A small network was shown many inputs. Here are its activations along a few directions, one row for each input.
Each table varies a few parts of the input and shows all the possible inputs, shuffled.
Descriptions start from the smaller parts, as in this example, which fits no table here: one of 3 separate values, together with either a single point or one of 11 places along a line or (one of 6 places along a line, together with one of 8 places around a ring).
Shared parts are said once, and a part with two or three values counts as separate values.
In the rows, zero is written as 128.

Table:
x1: [168 127 106 135 175 147 125 169  72 115 165]
x2: [137 171 123 120 187  83 189 176 121 189 122]
x3: [109  37 164  92  81  93 141  82 192  57 136]
x4: [ 98 175 118  97 174 203 123 127  67 158 132]
x5: [127 211 125 172  96 149  95 145 133 183 115]
x6: [111  25 170 106  93 115 111  62 152  33 130]
x7: [128 122 100 100 207 140 152 151  75 118 152]
x8: [112  25 172 106  68  94 134  88 191  60 119]
x9: [103  25 175  88  78  97 143  82 194  55 115]
x10: [180 138 110 131 165 149 110 174  72 113 174]
x11: [126  32 176 111  79 112  97  73 149  27 134]
x12: [139 177 119 115 180  85 184 172 127 189 139]
x13: [101  29 176  94 101 113 125  58 162  27 119]
x14: [115 139  86 149 123 102 140 117 167 165 101]
x15: [190 185 131 151 145  99 144 194 116 180 148]
x16: [101  39 169  88  96 114 112  53 167  36 139]
x17: [137 178 126 140 151 208 105 141  59 153 130]
x18: [130 127  97  94 199 140 147 151  81 120 168]
x19: [ 75 202 113 137 126 140 132 118 145 195 107]
x20: [151  43 172 123  67 121  82  82 150  36 146]
x21: [156  50 166 129  45 105 103 113 181  52 138]
x22: [148 169 125 131 176  84 178 177 117 196 123]
x23: [123 179 122 123 156 202 103 141  52 154 124]
x24: [105 167 122 113 169 205 115 132  57 162 117]
x25: [154 127 103 118 181 140 125 170  65 115 160]
x26: [160 157  94 168  96 114 110 138 162 153 127]
x27: [177 179 127 158 156  95 163 185 117 183 137]
x28: [138 121 101 112 197 141 141 153  69 122 153]
x29: [ 95 171 120 104 181 203 128 127  62 156 116]
x30: [132 149  85 158 109 101 126 131 160 156 109]
x31: [ 80 197 117 153 122 140 124 126 136 196  89]
x32: [146 144  91 171 103 110 124 135 166 155 116]
x33: [108 143  82 130 127 102 145 116 177 161 118]
x34: [ 70 197 116 141 132 139 135 124 140 193  88]
x35: [142  34 175 127  75 121 101  72 150  34 136]
x36: [146  35 161 128  56  98 118 102 181  53 133]
x37: [ 98 207 117 162 108 139 111 136 130 190  98]
x38: [150 187 130 136 141 207  90 148  60 150 140]
x39: [114 202 121 178 103 148 112 135 136 189 105]
x40: [127  36 168 112  58  93 122  97 182  53 125]
x41: [164 181 124 141 161  84 164 186 111 186 132]
x42: [104 135  84 135 133 101 150 118 172 160 100]
Question: The inputs of x32 and x30 match in every part but one. If x39 is changed in the same way as x32 into x30, which row does it become?
Answer: x37
Question: Describe the family of inputs behind these rows.
Answer: one of 6 places along a line, together with either one of 2 separate values or one of 5 places around a ring
Question: Which other rows does x11 become when the place on the line of 6 takes its other values? List them by row number.
Answer: x6, x13, x16, x20, x35
Question: Which other rows does x13 become when the choice among 2 separate values takes its other values? List them by row number.
Answer: x9
Question: List by row number the other rows that have the place on the line of 6 in common with x33.
Answer: x3, x4, x12, x16, x18, x19

Table:
x43: [150 162 105 110 209 201 121 167  30 135 162]
x44: [ 70 108 154 135  58 104 116  67 205 112  81]
x45: [146  23 152  88 121 155 103  94 106  22 158]
x46: [134  19 159  81 125 145 119  98 105  25 150]
x47: [158 218  99 169 123 131 124 173 124 208 130]
x48: [142  37 162 105 113 148  82  89  95  22 156]
x49: [164  75 153 144  74  42 142 132 209  99 130]
x50: [137 195  88 156 164  81 177 171 143 222 115]
x51: [173 202 104 163 154  83 158 195 132 209 128]
x52: [108 101 160 155  33 128  86  84 189 105  98]
x53: [146 169 113 129 198 195 102 158  23 129 161]
x54: [ 80  84 128 117  78  67 146  87 223 113  99]
x55: [147  89 149 153  43  88 111 110 199  93 131]
x56: [ 89 209  74 139 159 111 169 146 149 218  98]
x57: [ 80 227 104 151 132 148 129 120 138 215  81]
x58: [129  69 139 135  85  39 157 108 220 116 115]
x59: [135 157 117 104 212 187 136 173  24 140 152]
x60: [123  25 171  66 139 144 126  87 102  28 158]
x61: [129 165 123  86 228 190 147 159  25 140 160]
x62: [119 224 106 174 111 171 107 141 117 208  97]
Question: Describe the family of inputs behind these rows.
Answer: one of 2 separate values, together with either one of 4 places along a line or one of 6 places around a ring
Question: Which other rows does x62 become when the place on the ring of 6 takes its other values? List them by row number.
Answer: x47, x50, x51, x56, x57

Table:
x63: [ 97 122 145 133 101 122 130 104 162 132  99]
x64: [143 107 118 112 174 101 151 142 110 116 145]
x65: [153 100 136 140 133  86 142 140 147 114 131]
x66: [105 130 133 145  83 118 126 102 185 136 110]
x67: [144 108 124 110 152 100 150 138 125 118 145]
x68: [147 115 153 135 102 143  98 122 115 102 131]
x69: [152 126 131 144  84 148 101 127 138 105 132]
x70: [121 121 128 110 147 170 109 129  77 107 146]
x71: [136 124 134 119 131 162 104 124  88 104 146]
x72: [145 250 100 169 169 141 143 189 103 240 114]
x73: [161 107 131 144 108  82 138 142 167 121 133]
x74: [ 84 128 111 109 129 140 133  99 127 132 113]
x75: [ 75 125 121  94 149 152 138 106 119 139 119]
Question: Describe the family of inputs behind these rows.
Answer: either a single point or (one of 3 separate values, together with one of 4 places along a line)

Table:
x76: [118 114 183 151  67  95  95  87 153 112 108]
x77: [175 131 177 121 138  69 152 157 118 118 135]
x78: [110 158  98  93 198 142 164 139  96 172 140]
x79: [149 105 194 141 106  84 124 126 144 103 115]
x80: [121  94 119  84 200 103 166 140  98 118 150]
x81: [141  97 104 168  68  94  93  99 167  97 111]
x82: [142  44 149  46  77 208 139 114 147  66 178]
x83: [154  57 152  71  31 148 149 125 210  75 178]
x84: [ 77  85 124 108 130 137 118  74 130  87 106]
x85: [187 161  84 164 133 100 137 176 140 167 145]
x86: [158 152  83 132 175 154 123 176  70 153 161]
x87: [114  87 129 122 127  68 160 107 182 114 119]
x88: [138 169 156 115 168 165 141 175  56 154 133]
x89: [ 67 135 112 112 147 163 115  81 130 144 108]
x90: [135  84 108 137 122 159  80  91  96  78 117]
x91: [149  93 105 134 147 145 101 122  94  67 152]
x92: [ 92 179  99 134 120 128 169 123 182 200  99]
x93: [ 79 173 102 112 162 184 148 122 116 175 115]
x94: [157 108 175 103 177 125 151 162  65  99 139]
x95: [ 79 143 120 136 102 108 137  99 194 161  92]
x96: [130 182  79 151 134 196 104 146  90 154 140]
x97: [157 188 157 144 131  98 151 174 128 183 135]
x98: [114 164 103 120 150  88 180 164 158 192 125]
x99: [118 163 171 150  82 124 104 115 156 145  85]
x100: [178  98  93 117 186 122 123 152  75  98 161]
x101: [132 149  94 175  80 127  92 115 169 140 106]
x102: [ 85  89 126 131  85  82 130  77 191 120  97]
x103: [128 198 157 169  95 140 140 145 144 198 111]
x104: [104 105 177 131 103 153  92  96  96  78 109]
x105: [130  99 186 118 144 138 113 125  80  74 141]
x106: [173  95 103 159 109  75 115 127 160  89 141]
x107: [ 93 152 170 124 121 185  82 114  91 125 109]
x108: [187 104  97 149 140  67 141 167 139 119 147]
x109: [ 96  77 126 101 166 117 146 104 128  92 140]
x110: [130 109 126 105 165  57 182 140 156 130 137]
x111: [142 188  77 170 103 131 116 156 147 184 135]
x112: [110 193 157 127 138 203 119 144  73 158 119]
x113: [114 143  92 138 138 184  73 108  96 123 123]
Question: Describe the family of inputs behind these rows.
Answer: one of 2 separate values, together with either a single point or (one of 3 separate values, together with one of 6 places around a ring)
Question: Which other rows does x81 become when the choice among 3 separate values takes its other values? List them by row number.
Answer: x76, x102

Table:
x114: [124  72 164 139  67 135  93  96 146  64 114]
x115: [177 128 123 178  61  26 159 149 223 166 119]
x116: [ 69 137 139 108 105 145 122  85 161 138 107]
x117: [ 78 184  93 127 143 149 135 121 134 172  98]
x118: [156 207 116 149 161 153 120 178  71 186 137]
x119: [ 97 147 148 144  71 152  90  95 155 132 107]
x120: [172 120 137 123 159 164 124 158  70 112 169]
x121: [128 196 106 119 190 147 150 166  75 184 132]
x122: [141 113 111 149 108  14 182 139 216 164 114]
x123: [ 99  61 149 100 108 130 120  83 152  71 113]
x124: [145 108 123  91 193 151 153 145  73 109 158]
x125: [128  59 140  91 171 124 136 122  93  60 156]
x126: [114 196  94 161 114 162 103 129 135 177 102]
x127: [164  65 149 114 141 140 105 126  90  57 164]
Question: The inputs of x124 and x120 match in every part but one. If x125 is changed in the same way as x124 into x120, which row does it become?
Answer: x127
Question: Describe the family of inputs behind these rows.
Answer: one of 2 separate values, together with either a single point or one of 6 places around a ring
Question: Which other rows does x114 become when the choice among 2 separate values takes its other values? List them by row number.
Answer: x123
